Each row below holds a small network's activations on one input, seen along a few directions.
Each table varies a few parts of the input and shows all the possible inputs, shuffled.
A made-up example of a description, with smaller parts first: one of 8 places around a ring, together with either a single point or one of 11 places around a ring or (one of 3 separate values, together with one of 4 places along a line).
Shared parts are said once, and a part with two or three values counts as separate values.

Other details of the inputs shift rows strongly along two fixed directions, in all tables alike. That doesn't count.

Table:
r1: [-29  23  11   0  24 -24   4  26  -2  18 -18  12  -4]
r2: [-34  18  -1 -15  27 -19  -7  19  -1  -5   1   8  -1]
r3: [ 39 -11 -13   3 -29  27  10 -42 -11 -25  11 -16 -15]
r4: [ 33 -21 -10  -3 -27  26   2 -41  -9 -33  17 -22 -14]
r5: [-26  24   7  -6  25  -9  -6  11   8 -16  21  18  24]
r6: [ 46 -15  -6  18 -22  20   4 -45   1 -19   7 -17 -22]
r7: [-19  34  23  10  20 -20  -5  12 -16  14  10  16   0]
r8: [-18  23  19  -1  25 -14 -17   9  -7   2  27  21  -6]
r9: [  -4 -109   -9  -14  -89    2  -18   97  -48  122  -80  -55   28]
r10: [-20  22  12  -3  28  -9  -9  11  17  -5  19  26  16]
r11: [ 40 -18 -19   8  -9  17  13 -42  17 -25 -15 -18 -25]
r12: [ 41 -20 -12  15 -20  26  12 -41  25 -22  -1 -11  -1]
r13: [-28  14   5 -12  29 -19 -10  22   8   8  -1  14  -8]
r14: [-33  24  -2  -9  23 -18   2  26  -5   8  -8  12  -1]
r15: [-23  30  16   8  23 -15   5  14   9   8   4  22  21]
r16: [ 36 -16 -21   1 -27  30  20 -36  14 -30   4 -11   6]
Each input here is: either a single point or (one of 3 separate values, together with one of 5 places around a ring).
- Start at r2 and move only the place on the ring of 5, one step at a time. The first step leads to r14. Which rows follow, in order? => r1, r11, r13

Table:
r17: [-23  13   0  -5  20  -8   0  18  11  -2   2  13  11]
r18: [-11  17  12   5  18  -7  -3   7  13  -1  11  19  17]
r19: [ -7  26  10   4  20 -13   0   1  -7   5   4  19  -3]
r20: [ 10 -23  -2   3 -35  16  12   6   9  13 -14 -14   5]
r21: [-22  23   7  -6  16 -13  -5   7 -10  -7  10   6 -11]
r22: [-24  17   2  -6  18  -5  -5  12   4  -6  16  12   3]
r23: [  9 -20   5   7 -35  13   5   1 -13  15  -5 -23 -18]
r24: [  7 -23   1   2 -40  19   7   4   1  14  -2 -17  -3]
r25: [ 24 -40 -11  -8 -24   6 -13   2 -25  15 -13 -16  24]
r26: [-22  17   0  -3  20 -17   3  14   4   4 -13   7   4]
r27: [  2 -34  -6  -9 -30  17   0   7   7   6  -4 -20  -7]
r28: [  7 -26 -15   0 -22   6   9   4   8  10 -28 -22  -8]
r29: [-10  20   8  14  21 -12   1   6   3   8  -4  11   8]
r30: [  80    8  -32   -4   16   20    6 -105  -13  -89   28    8   22]
r31: [-13  24  10   6  14  -4  -4   3   3  -3  23  17   8]
r32: [-15  14   4  -8  27 -16  -8  12   0   4  -1  13  -7]
r33: [-26  19   4 -10  16  -6  -1  11   2  -7  14  12   4]
r34: [ 19 -27   0   4 -27   9   1   0  -1  21 -16 -13 -14]
r35: [ 18 -22  -4   7 -28  10   5   1  -4  22 -17 -14 -16]
r36: [  5 -29  -3  -5 -29   9  -4   4  -4   7  -8 -25 -22]
r37: [-16  18   0  -6  26 -14  -4  12  -2   4  -1  13  -9]
r38: [ -9  22  19   9  19 -10 -10  -2  -8  -4  22  10  -5]
r39: [-12  20  14   3  16  -5  -8   2   6  -4  25  17  10]
r40: [-22   9   3  -8  21  -9  -4  17  14  -3   4  13  12]
r41: [-24  15   1  -9  18  -9   4  18   9  -3   0  12  12]
r42: [  81    6  -33    0   18   21    1 -103  -11  -87   29    8   21]
r43: [ 11 -22   4  10 -33  13   1   2 -10  16  -3 -23 -19]
r44: [-19  12   2  -2  24 -18  -4  12   9   3  -9   8   5]
r45: [-17  20   2  -9  24 -15   0  11  -5   2  -3  13  -8]
r46: [ 13 -22  -3  10 -27  10  13   1   2  17 -25 -19  -3]
r47: [ 12 -25  -4   7 -33  17   8   7  11  15 -12 -14   3]
r48: [-20  21   6  -3  18 -13  -9   7  -7  -5  12   6 -12]
r49: [ 15 -28   0  11 -24   9   5   0   7  18 -22 -19  -2]
- What is each input in this table made of? => one of 3 separate values, together with either a single point or (one of 2 separate values, together with one of 5 places around a ring)
- Changing only the choice among 3 separate values turns r18 into r47. The same change can be made to r38. Which row results? => r43
- Change only the choice among 3 separate values in r49. List by row number the other rows that result. => r29, r46
- Change only the choice among 3 separate values in r35. List by row number the other rows that result. => r19, r34
- Change only the choice among 2 separate values in r36. List by row number the other rows that result. => r38

Table:
r50: [ 39   4 -18  -1  -4  34  16 -73  34 -80  36  -2 -13]
r51: [-68  29  32   2  13 -27  -9  65  -4  46   2   8 -23]
r52: [ 16 -42   7  16 -52  15   1  18 -13  46 -21 -29  -5]
r53: [ 18 -22  -6  -8 -19   2 -12   0 -35  13  -4 -14  -3]
r54: [ 19 -25 -22 -12  -8   1   1  -3 -13   1 -27 -10  19]
r55: [  1 -45 -13  -5 -46  19  12  26  17  26 -29 -21  19]
r56: [-51  22   5 -13  44 -41 -12  52  -6  33 -24  18   5]
r57: [-32  34   5  -2  41 -15   5  12  32 -12   6  27   5]
r58: [ 19  76   2   1  97 -31 -20 -62 -19 -72  51  60  45]
r59: [-23  25  18   6  24 -13 -13  20   3   8  24  29  43]
r60: [-58  33  23   4  33 -33  -1  55  10  40 -17  16 -21]
r61: [ 45  16 -16  10  13  15  20 -70  16 -57   9   5  -8]
r62: [ 31 -35 -24 -12 -31  22   5 -28  -7 -21  -7 -30 -20]
r63: [  8 -35  12  10 -55  15   0  15 -18  42 -10 -32 -34]
r64: [ 36 -36  -7   2 -49  37   7 -28   3 -12  12 -23  -9]
- Changing only one part turns r63 into r53. The same change can be made to r51. Which row results? => r62
- What is each input in this table made of? => one of 3 separate values, together with one of 5 places around a ring
- Change only the choice among 3 separate values in r61. List by row number the other rows that result. => r54, r55
- Change only the choice among 3 separate values in r60. List by row number the other rows that result. => r56, r57
